Each row below is a small network's average activation on inputs in which a field has the value named, seen along a few directions.
Values that are neighbours, or in one group, have similar rows; names and order tell nothing.
Strong random noise was added to every row along 15 fixed directions; ignore it. To show where, here is one row again and again, with new noise each time:
[ -22 -324 -467  -97  -92   70   50   33  462  401  266  132 -409  205
  -99  540 -162    4  109   94 -177  267   82   -1 -580]
[  23   -2  -75  438   47  323 -166 -155 -359  584  -38  152   71  -38
 -194  312  168 -143  390 -140  -83 -190  269   28 -443]
[ 365  156  158  255  495  116 -194 -136  -34  181  152   39  320  300
   85  350   56 -288  395  -51    7   -8  527 -298  370]
[-175   35  393  -70  182  -66  112 -263   40  -12  -92   99 -134  -83
  238  267  -22   16  132  180 -158   -6 -137   72 -252]
[-233  151  172  366  -44 -233 -101  245  149 -134   34   60 -161  290
  108 -414   90   19 -127   96  -22  -52 -117   84  189]
[-164  182 -154 -139 -109 -304  205  124  101 -403  143 -195  237  -75
  133 -535   59  -99 -281  241  106  155  167  148   84]
[-267  140  178   76  304 -107  -79 -327  252  -38 -221   94  -32  113
    7  577 -267  -33  309  -98 -278   50  151  -81   91]
[-389  225  350  487 -170   -1 -716 -355 -284  284  362   -7  267  261
  -61   47  -17  -75    8 -490  291 -217 -255   73   18]
[-318   -3  163 -628   52 -376  285 -344  320  -87 -142  166 -333 -289
 -124  475  -82  102 -137  163 -569  180 -427 -162 -433]
[ 606  180  230 -215  226  -19   92  204 -128  171  274   85  318  212
   63  -74  157  -63  -17  258  353 -130  231   30  190]
[   7  154 -119 -223  138  141  174 -184  -49  230  206 -139  389   30
  148 -196 -211  231 -573  114  479  -59 -204   -9  124]
[ 263  356   43 -464   92  -89 -151  -14 -134 -189  -74 -307  656  130
 -176 -116   27 -243 -101 -208  321   93  287 -295  582]
[-231  641  -78  286  106  -61  -34 -187 -163  234  140 -268  245   80
   78   14  146 -111  144 -331  353  -61  398    9  143]
[-195  543  286 -185  335  261  205   58 -101  174 -526    7 -407  507
  197    5  266  358  179  116 -215 -630   82  224   60]
[-369   71  219  191  389 -122  -31  115  410 -615 -495 -174 -262  380
  370 -109  -34  -37  248  151 -528   89  105 -203  481]
[  15 -515  183  401 -373  -22 -257  742   69  -89 -137  -77  -22  352
   63 -302  -67   54   61  333  250  126 -392  436 -459]
[-373 -238 -166  226 -225   81   54 -157   10  -40   76 -104 -336 -370
  294 -180  153 -226  123   32 -132  290   12  -13 -503]


Field G:
g9: [ 245 -185   76  413  118  185  120 -138 -191  287 -289  471  392 -448
 -271 -137 -581  199 -487  -38  417  -96 -289  -63  326]
g20: [  66  207 -135  -66 -174 -219  -34  337  475 -283  -25  173 -217  692
 -246   93    4 -175  146   33 -124   39  552  367  343]
g7: [  94 -336   18 -175 -373  524   70    6  156  263 -465  171 -449  395
   47   85 -120 -192 -125  119  399  210  176  125 -126]
g1: [-188  344  611  223   -4    0 -345 -307 -349  -13 -184 -191  101   26
  188  -48  230 -286  174 -390  294   43  -67 -316  381]
g6: [-173   73   47 -428  -37 -301   67 -118  -32 -140  393 -562  201   -6
  128  203  223  -28  -92   17  -27  319 -399 -286 -438]
g25: [ 449 -470 -464 -185   71   23  166  169  277  -72  432  -21  265 -155
   41  166 -444  121  -45  168  151  295  122   16  -20]
g2: [ 500  -48  -63 -714  330 -216  580   76  -36 -163  313 -186  123 -374
  139  113  389  157  -75  555 -230   29  -18  -99 -247]
g14: [ 301 -227  240   16  179  -47  177   68  224   11 -176  362 -165 -213
   58  311 -320  196  120  204   23   40  -61   23  244]
g4: [-135  300  125  103  278  -36   40 -263 -204   -3   70  317 -236 -354
   -5 -185   27  270   -8 -228 -343 -490 -153 -215  398]
g3: [ -96  314  -54  -65 -101 -293 -111  -73 -290 -180  175  -64  103 -552
 -165  -79  214  -61  384 -302 -106 -199  258   65  -64]
g15: [ 187  267   80 -310 -279 -344  518  -33 -271    2   10   32   65 -485
 -335 -293  608 -352 -388  147  -97  284   60 -202 -151]
g10: [ 529    1  224  213  443   43  -27 -179 -274  184  470  -73  454 -320
  281  130   13    4   31   -7  496  -65  -86 -238  203]
g11: [ 246   90  303  180  261  -22   54 -187 -116  337   43   78  -63 -289
  119  448  121    9  325  -71   14  -21  -76  -64 -231]
g22: [ -85  230  175 -405  309 -542  399   48  196 -429  298 -331  175  106
  285  147  116  226  -88  411 -301   56 -299  189 -363]
g16: [ -50  161 -171  391  725  422  278   -6 -409   29 -461  -89 -109 -255
  142   30  289  449  462   66 -810 -648  163 -178  220]
g18: [  32 -253  103  429 -177 -232  107  178   49  299  355  246 -310 -238
   95   32  248  -53   74  301 -213  131 -264  130 -683]
g17: [ -85  623 -240 -875  -37 -370  796   -5  216 -242  215 -287 -564 -106
  268 -199  389  187 -252   84   19   37  174   39   76]
g23: [ 522   26  286 -304  184  -29    1   95 -152  141  267  -68  350  -15
  -11  278   -4  175  -47   68  192 -110 -339   51  -88]
g21: [ 207  -68 -416 -590   40   75  111  -60  437 -173  199  -56 -609   89
  116  283  -75  -42  221 -235  -90  174  309 -191  275]
g19: [  17   52 -141 -632 -194  -11  -23  -46  154 -139  182   61 -262  175
  -70 -169  113   29 -179   15 -147 -203   47  132  -57]
g8: [  78 -230   95  600  -63 -147 -294  108  -53  131 -100   23 -203 -642
 -144  431  -55   46  476 -522   95  176 -362 -230  -88]
g13: [-460 -210  -32  305 -116  100   -7    4  114    1 -205 -119   -6  123
  136  193 -208  105   29   70 -146  103 -204  317 -413]
g5: [-349   61 -374   11  -93 -175 -105 -168   70  -74  565  -94 -390 -136
   66  -75  125  184  -51 -321 -377  -60  -95 -195   28]
g12: [ 202 -327  402  323 -146 -170  -89  194   24  161   89  415 -209   35
 -125  401 -151  -14  173  100  170   69 -197  229 -298]
g24: [ 297 -494  103  259  -12  -84 -390  162  126 -165 -137  174  143   21
 -350  394 -405 -167  279 -140  -20  220 -140 -158  146]
The values of G form a network in which each value has 4 neighbours.
- Fewest steps between g20 and g10? => 2
- Which values are neighbours of g12? Give them in the order they are listed. => g7, g6, g17, g24
- Which values are neighbours of g25? Give them in the order they are listed. => g4, g22, g13, g5
- Which values are neighbours of g14? Give them in the order they are listed. => g1, g2, g16, g18
Each value of G is a pair of two hidden parts, and every pair occurs once (5 first parts, 5 second parts).
- g4 and g9 share the first part; g4 and g25 share the second. Which value has the first part of g25 and the second part of g9? => g22
- g1 and g10 share the first part; g1 and g5 share the second. Which value has the first part of g5 and the second part of g10? => g21
- g20 and g23 share the first part; g20 and g8 share the second. Which value has the first part of g8 and the second part of g23? => g11

Field N:
n19: [ 286 -576  159 -227 -108  -79 -416  144  -38 -501  211 -211  410  205
  -75  -47  125 -394  -59   33 -321  407 -210 -379   82]
n17: [ 262   83  201  199  247 -175   68 -294 -312  413  -48  117  695 -381
 -384  -15  227 -464 -284   21    9  293   27 -695   66]
n12: [ 191 -129  103 -822  161  193  -89 -454  -36 -154  183  -45  295 -201
  176  124 -353  124 -220  -10  166 -121 -145    9    6]
n23: [-319  447  -85  284   15  112  -43  241  -21  269  236 -409 -327  347
  405 -222  317  174  170 -219  307 -148   54  -51   14]
n9: [  59   -7   27 -359  495  176  -82  -66  299  -83  481 -655 -121  262
  742  283  -64  379   61 -111  116  104 -494 -302  212]
n13: [-250  449  558  148  243 -443    3 -413  258   50 -103  162  372  315
  -41  529 -366  -90 -290  -71  502  224 -130   44  212]
n18: [ 590 -338  244 -309  -92   76 -215  424 -315 -422 -501  162  224 -211
 -306 -301  -49   79   81   48 -115 -312 -261  118  253]
n2: [-418  124  461  570 -250 -155 -396 -281  -30  -66  139   11  518  428
   86   78 -200 -461   18  -95  280  235  164  337  -14]
n15: [  84  475  355 -125  330  -41  -38  277   42 -253 -321 -433  -43  446
  249  302   15  279  528 -224  135 -203  -84  155  385]
n14: [-240  271   88  -64  141 -294  298 -114    8  -87  -17    1  268  345
 -137  -10    9  -37 -413  330 -119    0   42   45 -101]
n20: [-129  -49 -102 -618 -226   15   91  -59 -206  -78 -265  -73 -320 -445
 -224  186  144   47  211 -108 -238  -19  -62 -133 -334]
n25: [-155 -324  411  112   14  246 -570 -173 -391 -197  338 -242 -253   70
  423  157   81  287  585 -362  -71 -425 -385  176 -117]
n3: [ 235  214  493 -496  -12 -166  -70   -4 -100   41 -247 -203  165  -44
  -63  302  128 -195  104 -168  437  205 -194 -301   57]
n5: [ 382 -169   99   45  174 -496  130  641   81  -58  309 -145  101 -107
  -13  -48   44  199 -120  162   92  304 -695 -345 -128]
n24: [-185  132 -185  -29 -144  208  -53 -122   22  300 -168  386 -193  -42
 -264  125 -411  157   44 -327   77 -223  188  213    6]
n7: [-164  335  -82 -719 -259 -201  238 -286  -24  -65  472   96 -112 -284
   69   -1  131  147  -21  150  -69 -275  177  590 -335]
n11: [ -21 -243  331  443   88  101 -279 -145 -294  -22  331   65  130  -94
  171 -172  238  -54  -10  173 -219 -244 -261  -51   36]
n1: [-100 -155 -101  353 -601  -63  336  289 -222  272 -442  138  153 -360
 -300 -161   36 -301   -3  264  262  409  312  481 -690]
n4: [-180  141  196  127  279 -288  138 -147  -21 -325   47 -141  462  -33
  219   23  251 -137  201  528 -466  -66  232  264 -332]
n16: [ -34   88  356 -226   22  162  109  -52  118 -271 -216  -11 -540  366
  411  -55  140   60  147  139   59  -93   79  267  233]
n21: [-236  172   92 -101 -211  -39   -5 -125 -200  166  153 -359 -106  -51
  128  188  183  122  102 -187  202  -45 -173   10 -304]
n8: [-122  112  -16 -581 -330 -466  130 -276  427 -588   84  205 -406 -372
  -93  301   -6 -314  274 -115 -178  295  417  225  -33]
n10: [-598  120   -1  453  107 -120  138 -728  213   91  396  223  181  -42
  255   28 -233 -271 -566  123  -26  257   -8   90 -285]
n22: [ 369 -232  -68  439  174  136  -61   57 -216  125  470   40  164 -115
  167 -544  565 -289 -131  286 -445  -35   40 -316 -158]
n6: [-174 -173 -394 -358 -194    7 -263 -292  124 -135  -82  -17 -357 -388
 -340  366   28   28  299 -322 -566  -39   32 -230 -202]
Each value of N is a pair of two hidden parts, and every pair occurs once (5 first parts, 5 second parts).
- n13 and n17 share the first part; n13 and n8 share the second. Which value has the first part of n8 and the second part of n17? => n4
- n22 and n18 share the first part; n22 and n24 share the second. Which value has the first part of n24 and the second part of n18? => n5
- n20 and n23 share the first part; n20 and n21 share the second. Which value has the first part of n21 and the second part of n23? => n1
- n12 and n3 share the first part; n12 and n9 share the second. Which value has the first part of n9 and the second part of n3? => n11
